Questions about the grid below.
1) Find the third entry on the diagonal from the top-right corner.
2) Find the entry in the bottom-left corner.
3) Find the 1st entry, reading row by row.
4) Find the smallest entry in the first row.
5) Find the entry in the top-right corner.
6) Find the bottom entry of the column that holds the smallest entry.
7) Find the 2nd entry on the diagonal from the top-right corner.
8) Find the top entry of the column that holds the largest entry.
[[ -1  39 -48  17 -16 -22  32 -11  -9   0]
 [  8  20 -18   9  -8  -8  36  -2  -8   7]
 [  8  21 -11   0 -10   3  29   4 -16  15]
 [ 10  11  -8   1  -5  -2  22  -2  -8  17]
 [ 11  13  -4   0   0   9  19   0  -3  13]
 [ 11  -1   7   3  -3  11  16  -2 -17   9]
 [  9   2  14  -3  -1  11  15   1  -7  17]
 [ 12 -15  11 -10   1   9  13  -4   1   8]
 [  7 -14  23   1   6  10   8  -2  -6  14]
 [  3 -22  27  -4   3  19   5  -3  -6   4]
 [ 15 -19  22   2  13  14 -13  -4   1  17]
 [ 10 -23  30 -13   5  28 -12   1   3  13]
 [  5 -43  31 -13  14  17 -11   6   2  11]
 [ 11 -39  31 -21  19  32 -16   4  23  22]]
1) 4
2) 11
3) -1
4) -48
5) 0
6) 31
7) -8
8) 39

x = [-14   7 -14  31 -20 -18   3 -10   4 -44  -2  -3  -9  -8   3]
Find the first entry from the left.
A: -14
The entry just right of the centre entry: 4
The last entry is 3
Find the 3rd entry from the right.
A: -9
The entry just right of -2 -> -3
The median of all entries -> -8

A =
   7.347  -132.323    38.706   -57.176   -63.713  -115.355  -130.929  -103.001   -13.021  -215.247   -22.179   -64.057    -3.783   146.645   -86.321
   8.063   -11.554    62.949    51.381     2.844    51.801    45.193    97.918  -126.965   172.373    33.723     3.179    77.152    34.809   180.190
-149.600   -84.331   132.717  -115.118   -67.505  -104.713  -199.351  -105.501  -114.444     0.926   -23.387    41.174     4.020   -43.436    83.499
  34.406  -153.219  -189.059    12.409     6.830   -46.301  -132.621   -56.500  -112.973  -140.803    57.963  -179.950    33.297  -143.374  -192.748
Give the largest entry in the last row.
57.963
The largest entry in the first column is 34.406
Give the 1st entry on the diagonal from the top-right corner.
-86.321
The second entry, reading row by row is -132.323
Give the largest entry in the first row.
146.645
Give the entry just right of 51.801.
45.193
The entry just right of -149.600 -> -84.331
Give the last entry of the largest entry's row.
180.190
Give the 1st entry on the main diagonal.
7.347
The minimum -> -215.247
Give the last entry, reading row by row.
-192.748
Give the second entry on the main diagonal.
-11.554
The entry just right of -103.001 is -13.021
Give the entry just right of 33.297.
-143.374
The entry just right of 45.193: 97.918
The second entry on the diagonal from the top-right corner: 34.809
Give the entry directly below -115.118.
12.409
Give the smallest entry in the first column.
-149.600
The second smallest entry -> -199.351
Give the entry directly below 51.381.
-115.118
Give the 4th entry in reading order.
-57.176
The third entry on the main diagonal: 132.717
Give the first entry in the row that holds the largest entry.
8.063
Give the entry just left of -13.021.
-103.001
Give the 5th entry in reading order.
-63.713
The entry just right of the smallest entry: -22.179
Give the entry directly below -199.351.
-132.621
The 2nd largest entry is 172.373
The entry just right of -43.436: 83.499
The entry just left of 172.373 -> -126.965

[[  5   1  -4  18  15   7  13   9  20  19   3  15  10]
 [ -7   6   2   1  -4 -15   0  -2  -1 -13  -6   5  -8]
 [ -4  -3  -5  14  16 -13   0  -7  12   0  -4  23   4]
 [-13   2  -2   7   8 -30  -6 -15   3 -20 -11  23  -6]
 [ -2   1  -1   3   3  -5   0  -2   3  -2  -2   6   0]
 [-18 -10 -11  23  33 -42 -16 -32  13 -17 -14  51   4]
 [  3   7   1  11   3   3  15  11  14   9   0   7   1]
 [ -1  -4   2 -18 -12   3 -14  -7 -20  -9   0 -19  -4]
 [  3  -7  -3   2   8   6  -3  -2   1   8   3   2   7]
 [  8 -16  -5  -5   9  21 -11  -6  -5  18   9  -6  13]
 [  4  -6   4 -26 -19  15 -15  -3 -27  -5   5 -33  -4]
 [-12   5   3  -6  -9 -24  -8 -11 -10 -25 -10   2 -13]
 [  3   4   1   5   0   5   9   8   7   6   2   1   1]]
The bottom-right entry -> 1
The smallest entry in the first column -> -18
The entry just right of the largest entry: 4
The largest entry: 51
The minimum -> -42
Report the entry just left of the largest entry.
A: -14
The third entry on the main diagonal -> -5
Report the entry directly below the largest entry.
A: 7
The smallest entry in the first row is -4
The largest entry in the last column is 13
Report the entry just right of the smallest entry.
A: -16
Report the entry in the top-left corner.
A: 5
The 5th entry, reading row by row: 15
The entry in the top-right corner is 10
Report the entry in the bottom-left corner.
A: 3
Report the entry directly below the centre entry.
A: -14
Report the entry at the centre.
A: 15
Report the entry just left of -42.
A: 33
The entry just right of the centre entry: 11
Report the fourth-last entry, reading row by row.
A: 6
Report the largest entry in the first row.
A: 20
The bottom entry of the column that holds the smallest entry: 5
Report the smallest entry in the last column.
A: -13
The entry directly below the smallest entry -> 3
Report the largest entry in the last row.
A: 9
The 2nd entry in reading order -> 1
The largest entry in the first column is 8
Report the entry directly below 12.
A: 3

[[277, -314, 381, 0], [-924, -490, -308, 176], [-675, 73, -445, -29], [667, -519, 627, -888]]
Give the entry just left of -519.
667
The entry just left of -308: -490
The second smallest entry is -888
Give the second entry in reading order.
-314

[[ -9  13 -35 -28 -21  20  -2  -3  15]
 [-14 -25 -10  14 -21  27  11 -23 -26]
 [-15  13 -43 -32 -27  28  -2   3  13]]
Report the entry just right of -35.
A: -28
Report the 1st entry, reading row by row.
A: -9
The second largest entry: 27
The entry just left of -43: 13
Report the entry directly above -25.
A: 13
Report the entry in the bottom-right corner.
A: 13
The first entry of the smallest entry's row: -15
The bottom entry of the column that holds the smallest entry: -43
Report the 2nd entry from the end, reading row by row.
A: 3
The entry just left of the centre entry is 14
The 2nd entry on the main diagonal: -25
Report the entry directly above 27.
A: 20

Questions about the matrix below.
1) Find the entry just left of the smallest entry.
2) Find the entry just right of 20.33.
3) Find the entry just right of 29.99.
4) Find the entry just right of 30.87.
5) Find the entry just right of 95.13.
[[33.45, 75.65, 54.52, 54.32, 0.06, -10.42, 57.11, 55.06, 32.86, 27.73], [-64.53, -68.50, -61.56, -127.45, 155.69, 108.86, -116.98, -124.42, 88.17, -35.75], [-4.45, -4.58, -3.76, -30.71, 79.14, 67.34, -37.44, -46.08, 48.90, 27.61], [-60.08, -18.64, -92.49, -67.27, 98.48, 64.33, -103.66, -58.66, 76.44, -27.99], [37.00, 60.25, 61.11, 66.92, 3.33, -2.54, 59.07, 54.65, 26.38, 35.23], [69.83, -8.37, 95.31, 7.60, 64.27, 71.51, 24.18, -2.49, -12.52, 94.69], [275.03, 48.80, 272.43, 117.66, 6.75, 38.85, 166.53, 87.88, -168.64, 250.18], [5.02, 129.42, 4.89, 121.77, -115.79, -61.01, 74.73, 159.58, 78.52, -11.79], [60.07, 67.44, 90.22, 61.23, 3.67, 0.34, 83.57, 69.09, 13.33, 63.77], [17.12, 140.89, 22.00, 154.57, -143.32, -88.98, 80.27, 197.36, 68.55, -13.94], [51.42, 5.90, 66.50, 16.04, 56.05, 52.96, 20.33, 7.38, -3.85, 67.41], [20.53, 40.00, 24.65, 25.85, 31.29, 18.30, 41.58, 20.11, 47.04, 14.12], [-32.03, -23.73, -59.12, -49.82, 92.61, 72.91, -73.52, -44.73, 53.69, -0.27], [33.64, 66.69, 53.24, 67.41, -9.72, -3.05, 66.32, 66.93, 37.24, 23.78], [165.10, 29.99, 176.12, 73.66, 23.89, 30.87, 95.13, 48.93, -60.42, 129.71]]
1) 87.88
2) 7.38
3) 176.12
4) 95.13
5) 48.93
